Each row below holds a small network's activations on one input, seen along a few directions.
Each table varies a few parts of the input and shows all the possible inputs, shuffled.
A made-up example of a description, with smaller parts first: values(3) and (point or ring(11) or (line(6) and ring(8))).
Shared parts are said once, and a part with two or three values counts as separate values.
(in the rows, 128 means zero)

Other details of the inputs vary at random and push rows far along two fixed directions, the same in every table; ignore that.

Rows:
r1: [ 74 119 149 135 134 128 139 163  73 165 141 135 120]
r2: [114 119 147 135 166 108 136 143  34 224 176 163  87]
r3: [238 157 139 132 145  80 123  35 136 135 142 152 104]
r4: [ 77 118 126 137 142 126 129 166  85 171 154 151 110]
r5: [ 79  98  93 121 102 133 110 181 190  29 100  96 183]
r6: [112 116 124 125 143  85 129 170 109 127 165 144 144]
r7: [ 85 123 126 138 141 153 141 171  88 186 160 132 117]
r8: [192 173 131 143 114 166 135  49 163 141 104 132  97]
r9: [225 177 179 124 136  98 144  51 132 145 129 126 120]
r10: [172 168 140 132 105 176 119  49 185 118  77 108 107]
r11: [115 111 133 112 138  95 127 167  96 123 156 137 145]
r12: [ 48  88  78 124 107 179  96 176 166  82  90 109 143]
r13: [210 159 125 126 119 136 137  60 196  86  99 118 133]
r14: [210 152 125 129 113 127 135  62 201  90 101 112 129]
r15: [ 54  93  87 111  92 188  99 161 175  64  74  93 148]
r16: [ 49  95  82 119 102 182  97 177 165  77  94 111 140]
r17: [133 128 168 140 167  52 151 161  46 185 191 161 130]
r18: [117 105 103 116 135 108 112 166 132  97 150 131 144]
r19: [203 147 121 140 118 108 112  50 189  76 101 128 138]
r20: [ 58 100 104 127 104 173 109 159 151  90  89 103 146]
r21: [113 125 151 130 160 111 136 144  33 218 180 166  84]
r22: [213 162 112 136 116 129 126  58 202  87 119 118 135]
r23: [138 136 177 119 160  77 170 166  43 201 176 134 126]
r24: [ 75 107 111 142 126 152 113 154 124 130 114 128 129]
r25: [122 112 160 105 144  83 141 159  63 148 158 132 144]
r26: [125 126 129 124 138 112 146 181 107 138 160 127 152]
r27: [ 79  90  93 115 102 139 105 177 183  33  94  91 187]
r28: [165 156 123 157 116 143 116  52 172 115  96 139 101]
r29: [ 80 124 144 126 134 150 149 171  81 186 133 120 113]
r30: [ 91 124 134 129 137 166 147 161 102 171 130 128 116]
r31: [228 158 154 127 139  79 130  39 126 135 134 150 113]
r32: [ 59  97  79 128  97 203 116 176 198  85  81  91 141]
r33: [227 172 164 124 128  77 141  34 131 126 138 148 113]
r34: [ 74 120 142 123 132 129 136 163  75 167 147 140 114]
Description of these inputs: values(2) and (line(6) or line(11)).
Q: Changing only the values(2) part turns r12 into r31. The same change can be made to r2. Which row results?
A: r3
Q: Change only the values(2) part in r6. List by row number the other rows that result.
A: r4
Q: A walk changes only the line(6) part. It starts at r9 and steps to r23. List the rest of the walk in order.
A: r14, r13, r26, r22
Q: Change only the line(6) part in r29. List by row number the other rows that result.
A: r7, r8, r10, r30, r32

Rows:
r35: [132 122  87 139 122 157  95 112 189  81 106 128 136]
r36: [197 168 161 110 128 110 139  68 120 139 127 131 113]
r37: [128 127  94 143 105 142 101  84 212  54  75 120 134]
r38: [ 47  95  72 136 118 149 111 204 149  88 136 125 156]
r39: [203 156 148 116 122 127 145  61 148 119 120 127 112]
r40: [113 122 142 126 153 124 144 182  94 165 161 128 145]
r41: [109  99  82 122 117 145 103 138 168  92 105 125 131]
r42: [140 124 126 121 131 121 124 106 114 129 140 148 105]
r43: [ 80 104 150 124 142  98 122 161  48 170 165 144 126]
r44: [193 151 156 131 148 107 149  94 105 174 147 125 111]
r45: [193 158 161 122 115 119 133  49 142 122 112 117 126]
r46: [162 159 155 135 141 104 164 121  92 174 167 141 126]
r47: [103 104 143 110 151 110 155 195  69 182 161 128 137]
r48: [139 138 135 117 135 109 115 106  97 140 140 151 107]
r49: [ 95 113 157 125 137 111 147 182  76 148 136 119 153]
r50: [205 150 122 144 134 118 114  43 148 135 121 140  94]
r51: [ 80  97  93 135 106 150  96 151 167  59  84 115 154]
r52: [138 141 148 143 142  94 133 123  92 169 164 160 103]
r53: [  5 103  95 131 101 237 122 201 147 135  82  93 123]
r54: [152 147 107 131  94 152 121 109 227  56  90  99 146]
r55: [ 74 111 153 127 146 104 155 197  85 155 148 122 150]
Q: Describe the family of inputs behind these rows.
A: point or (values(2) and ring(10))
Q: A walk changes only the ring(10) part. It starts at r48 and steps to r43. List the rest of the walk in order.
A: r51, r37, r52, r38, r35, r50, r41, r42

Rows:
r56: [145 138 125 135 119 152 121  85 127 150 126 128 103]
r57: [107 118 153 113 133 103 146 178  87 155 132 107 141]
r58: [175 136 133 103 126 119 133 107 130 137 116 108 119]
r59: [ 87 113 119 113 137  92 121 182  72 135 176 149 126]
r60: [163 128 155 127 131 112 133  96 123 125 103 118 136]
r61: [174 144 128 128 141 121 134 111 155 136 150 124 124]
r62: [138 158 143 142 134 145 133  93 131 139 108 133 106]
r63: [129 124  86 104  93 179 123 141 195  49  91  93 163]
r64: [ 99 136 159 116 131 114 157 176 100 144 165 126 147]
r65: [157 123 128 118 131 109 110  84 117 108 133 153 122]
r66: [ 52  99  91  96 108 166 124 225 166  73 139  98 170]
r67: [152 139 132 136 122 154 119  95 130 146 122 133  95]
r68: [ 91  87 136 105 153 101 120 173  79 149 156 131 133]
r69: [148 146 129 122 129 155 117  96 135 152 114 148  99]
r70: [172 120 135 113 137 122 126  96 121 130 113 120 126]
r71: [164 152 145 142 138 110 142 110 156 132 139 121 134]
r72: [102 126  86 130  87 132  94 130 201  25  95 115 154]
r73: [ 85 109 137 139 137 106 168 167  95 165 140 144 112]
r74: [ 50  76 106 116 116 134 100 189 164  61 100  98 171]
r75: [141 137 121 135 119 151 118  78 125 151 126 129 107]
r76: [111 132 156 118 129 121 161 173  80 146 146 122 153]
r77: [160 148 126 151 133  91 120 105 141 122 132 144 127]
r78: [183 132 110 148 147 124 130 108 142 136 143 139 136]
r79: [135 148 140 149 118 141 129  83 128 146 116 124 114]
r80: [ 94 107 150 128 138  92 124 152  75 128 149 152 144]
r81: [ 74 114 125 121 148 151 129 185  82 166 146 136 112]
r82: [153 124 116 130 125 126 151  97 145 142 122 147  90]
r83: [169 141 107 135 139 100 112 105 139 125 143 146 116]
r84: [ 98 125  99 145  94 183 103 125 203  64  73 100 136]
r85: [173 140 130 163 143 114 137 108 144 131 132 135 146]
r86: [138 155 144 135 129 144 126  95 135 147 103 143 110]
r87: [ 75 123 143 143 133 129 135 148  73 178 146 130 129]
Q: Changing only one part turns r59 into r72. The same change can be made to r66. Which row results?
A: r64
Q: Describe the family of inputs behind these rows.
A: values(2) and (point or line(5) or ring(10))
Q: Change only the line(5) part in r69. List by row number the other rows that result.
A: r56, r67, r75, r81
Q: Change only the line(5) part in r87. List by row number the other rows that result.
A: r62, r79, r84, r86

Rows:
r88: [116 135 144 122 138 138 134 137  84 176 148 137 107]
r89: [125 129 183 127 153  69 155 154  45 183 168 139 136]
r90: [111 123 132 113 136 120 149 194 126 124 150 109 158]
r91: [165 162 171 142 128 126 142  60 104 172 114 136  99]
r92: [108 108  82 122 114 169  98 123 166  98 104 124 118]
r93: [153 133 163 123 154  94 170 161  84 178 168 124 140]
r94: [159 131 156 130 144  90 139 119 101 144 138 133 136]
r95: [139 108  86 116 119 125 100 127 168  72 122 125 140]
r96: [ 96 111 100 126 116 173 116 148 154 111 103 107 134]
r97: [ 80 118 116 124 114 156 121 147 124 121 123 130 119]
r98: [ 75 115  96 160 138 140 112 157 125 146 144 153 112]
r99: [111 138 108 122 109 182 134 145 181 109  98  99 133]
r100: [ 93 109  88 151 140 106 110 173 142 105 152 147 144]
r101: [201 169 169 130 124 100 151  66 130 130 131 132 129]
r102: [104 126 149 131 140 117 127 122  73 173 140 148 101]
r103: [139 114 102 120 117 134 116 135 173  74 113 105 157]
r104: [226 169 137 122 119 112 122  37 171  99 118 131 119]
r105: [123 127 160 118 147  77 147 153  53 168 182 157 126]
r106: [110  96  97 119 123 117 102 148 153  76 118 127 148]
r107: [ 79 105 122 132 126 156 122 164 120 132 108 114 134]
r108: [213 158 140 131 117  93 114  23 166  92 108 140 112]
r109: [102 122 108 128 114 179 141 163 168 121 100  94 140]
r110: [ 78 127 140 129 117 158 143 166 112 142 123 115 135]
r111: [169 139 122 135 123 140 108  50 148 126  99 144  93]
Q: Describe the family of inputs behind these rows.
A: values(2) and (point or line(11))
Q: Changing only the values(2) part turns r99 into r90. The same change can be made to r92. Which row results?
A: r95
Q: Change only the values(2) part in r101. List by row number the other rows that result.
A: r110
Q: Change only the values(2) part in r103. List by row number the other rows that result.
A: r96
